These are the activations of a small neural network, seen along a few directions. Each row is one input.
Each table varies a few parts of the input and shows all the possible inputs, shuffled.
A made-up example of a description, with smaller parts first: one of 6 places along a line, together with either a single point or (one of 2 separate values, together with one of 5 places around a ring) or one of 11 places along a line.
Shared parts are said once, and a part with two or three values counts as separate values.
In the rows, zero is written as 128.

Other details of the inputs shift rows strongly along two fixed directions, in all tables alike. That doesn't count.

Rows:
r1: [136 148 145 119 131 132 146 113 142 111  95]
r2: [146 107 129 112 122 136 132 122 110 128 130]
r3: [104  79 159 148 103  94 155 151 105 140 106]
r4: [ 58 152 104  53 199 136 218 167 154 150 225]
r5: [128 143 132 146 121 107 116 135 112 128 129]
r6: [125  70 150 140 108 120 166 164 107 135 101]
r7: [138 140 103 105 115 149 109 125 112 104 132]
r8: [134 164 144 112 131 150 107  94 142  93 110]
r9: [ 51 184 110  75 194  99 204 187 145 163 224]
r10: [129 109 116 113 115 130 108 146 126 122 119]
r11: [107  63 141 163 119 119 165 143 123 133 103]
r12: [121  81 141 186 132 111 161 159 128 132 105]
r13: [137 150 104 145 142 146 110 105 128 122 136]
r14: [141 134 106 100 117 148  84 114 121 127 126]
r15: [ 37 112 111  81 166  97 240 222 170 178 192]
r16: [113  70 149 153 112 126 166 160 118 123 100]
r17: [159 143 124 127 134 140 118 124 112 131 134]
r18: [145 171 127 112 129 143 118  98 142  95 100]
r19: [119  63 144 138 110 111 145 174 123 140  99]
r20: [140 114 125 112 119 141 130 124 108 128 128]
r21: [139  89 151 163 120 111 162 179 112 134 103]
r22: [130 113 129 122 125 149 132 114 117 123 127]
r23: [148 147 107 145 143 147 101  91 126 124 137]
r24: [135 140 139 140 128 108 117 120 110 140 135]
r25: [132 113 111 127 134 143 119  91 126 122 137]
r26: [135  81 149 158 123 102 142 187 128 141 101]
r27: [155 152 107 123 129 140  81 129 126 126 128]
r28: [127 159 101 143 141 123  96 114 121 122 130]
r29: [134 160 105 142 139 128  89 101 117 127 126]
r30: [137 108 121 117 111 126 122 116 137 151 127]
r31: [124  67 168 143  98  99 159 143 130 147 122]
r32: [157 155 109 128 121 137  92 106 137 149 132]
r33: [138  91 181 142 133 103 184 136 142 127  82]
r34: [149 137 121 136 127 132 124 149 115 116 125]
r35: [103  79 154 150 101  89 151 160 109 127 106]
r36: [115 108 108 141 124 139 127 118 126 114 123]
r37: [150 150 112 118 135 139  92 130 126 137 132]
r38: [139 141 123 109 100 138  95  92 128 127 145]
r39: [109  97 183 156 120 126 168 159 142 113  84]
r40: [152 159 127 129 130 118  92  95 111 131 144]
r41: [162 142 118 114 143 134  93 119 129 141 141]
r42: [132  54 155 131 119 107 149 158 123 152 108]
r43: [149 164 124 131 109 133  93 108 131 129 142]
r44: [128 140 107 115 122 157 111 115 122  99 131]
r45: [139 159 134 116 130 133 132 113 145  94  99]
r46: [126 145 115 112  98 135 101 111 132 118 144]
r47: [107 119 109 134 125 119 114 119 117 121 119]
r48: [ 48 182  96  43 169 125 193 167 165 154 238]
r49: [117 125 111 124 131 125 107  97 115 130 127]
r50: [134 153 110 138 148 123  99 101 119 135 135]
r51: [172 151 119 121 135 144 103 108 112 126 139]
r52: [118 142  95 124 123 130  87 100 117 107 124]
r53: [141 163 121 132 112 129  99 121 136 124 147]
r54: [137 142 133 143 109 116 115 139 137 124 137]
r55: [150 152 121 131 142 153 113 108 121 125 138]
r56: [116  71 142 145  97 109 156 158 134 158  98]
r57: [141  89 156 160 122 113 164 174 110 142 103]
r58: [123 133 127 114 115 121 108 102 107 130 137]
r59: [151 121 131 129 136 126 111 139 126 147 126]
r60: [135 106 124 107 123 134 111 128 123 140 126]
r61: [134 133 164 117 141 132 134 105 146 106 113]
r62: [116  70 165 144 111  89 156 140 107 145 115]
r63: [124 132 107 116 137 127 101  88 118 127 137]
r64: [138 134 127 149 132 139 128 140 124 112 122]
r65: [154 154 132 125 121 126 103 104 136 136 155]
r66: [128 129 118 119 121 156 121 112 117 115 126]
r67: [ 66 190 108  64 189 114 198 174 168 167 244]
r68: [119  88 191 146 131 112 170 141 142 119  88]
r69: [141  79 165 167 136 116 168 152 121 142 111]
r70: [131 130 112 159 138 131 123 128 132 114 127]
r71: [140 136 130 145 135 144 130 130 121 125 124]
r72: [119 145 155 130 127 151 132 123 142 107 105]
r73: [156 140 118 130 127 126 108 115 141 154 134]
r74: [126 137 165 128 133 150 137 111 140 120 109]
r75: [106  63 135 165 117 115 162 152 127 119 103]
r76: [145 159 100 130 119 132  97 128 143 134 131]
r77: [143 159 152 115 136 161 110  85 140 111 119]
r78: [129 141  95 110 105 138  99 119 140 127 129]
r79: [ 69 181  85  75 221 129 199 154 165 155 239]
r80: [128 146 130 144 122 106 113 136 114 121 130]
r81: [143 149 107 136 117 130 105 131 141 142 125]
r82: [108 119 113 131 126 121 116 113 115 129 119]
r83: [125 166 146 116 131 163 118 102 140 109 115]
r84: [113 124 126 126 107 114 117 125 109 121 126]
r85: [143 158 112 136 136 152 110 121 123 112 133]
r86: [133 164 139 114 130 146 103 102 146  80 110]
r87: [152 166 136 108 135 143 120  85 140 107 105]
r88: [131 111 118 119 108 129 121 119 135 152 123]
r89: [126 149 107 148 139 116 101 123 122 118 124]
r90: [132 164 140 115 130 148 104 100 144  86 110]
r91: [145 148 111 134 118 131 107 125 139 150 126]
r92: [111  76 157 149  88 100 154 162 132 129 113]
r93: [125  80 154 174 141  87 153 145 119 152 108]
r94: [122 103 117 136 130 139 130 105 124 126 128]
r95: [138 140 104 105 116 151 110 122 111 110 132]
Each input here is: one of 5 places along a line, together with either one of 3 separate values or (one of 2 separate values, together with one of 8 places around a ring).
Q: Changing only the place on the line of 5 turns r76 into r32. The same change can be made to r10. Which row results?
A: r60
Q: Changing only the place on the line of 5 turns r80 into r40. The same change can be made to r34. Which row results?
A: r51
Q: Changing only the place on the line of 5 turns r94 into r25. The same change can be made to r38. Which row results?
A: r31
Q: Change only the choice among 2 separate values in r6. List by row number the other rows that result.
A: r57
Q: Change only the place on the ring of 8 in r19. List by row number the other rows that result.
A: r15, r16, r36, r46, r47, r84, r95

Rows:
r96: [166  58 200 195  84 122 137 123 123 115  42]
r97: [ 60  84 118 125 168  86 234 199 140 164 167]
r98: [159 133  96 125 116 141  89  78 115 128 129]
r99: [148 164 126 139 120 158  98  90 135  91 113]
r100: [181  40 166 190  75 103 108 152 113 142  58]
r101: [ 55  90 130 136 184  88 220 205 145 172 165]
r102: [171  58 201 178  96 114 136 125 112 115  28]
r103: [149 141  96 130 109 152  72 113 105 117 129]
r104: [ 59  88 126 119 157  93 230 213 125 162 172]
r105: [ 69 102 157 111 156  72 224 206 145 172 176]
r106: [159 159 136 129 118 161 100  83 138 104 119]
r107: [146 161 116 132 107 123  75  99 114 112 127]
r108: [ 70  83 136 109 155  96 232 207 129 175 178]
r109: [159 160 140 118 127 158  99  85 133 102 106]
r110: [149 154 116 144 128 133  76  93 111 112 131]
r111: [ 60 112 162 118 179 103 243 206 157 137 144]
r112: [102 251  76  36 196 168 122 100 151  98 192]
r113: [112 232  41  49 175 157  94 127 152 125 222]
r114: [141  26 181 165  60 115 120 118 113 120  45]
r115: [ 71 219  57  24 161 169 106  93 153 103 210]
r116: [160 149 126 133 126 136  78  86 114 124 136]
r117: [161 160 113 125 102 134  77 100 129 141 122]
r118: [146 165 129 135 122 158  97  90 134  91 109]
r119: [169  35 168 190  71 116 111 146  94 141  63]
r120: [155 139 108 136 133 143  75  83 121 137 127]
r121: [150 165 103 136 103 132  75 107 126 128 117]
Q: Changing only one part turns r104 into r108. The same change can be made to r112. Which row results?
A: r102
Q: What do these inputs look like to the network?
A: one of 2 separate values, together with either a single point or one of 4 places along a line or one of 8 places around a ring
Q: Change only the choice among 2 separate values in r106. List by row number the other rows that result.
A: r99
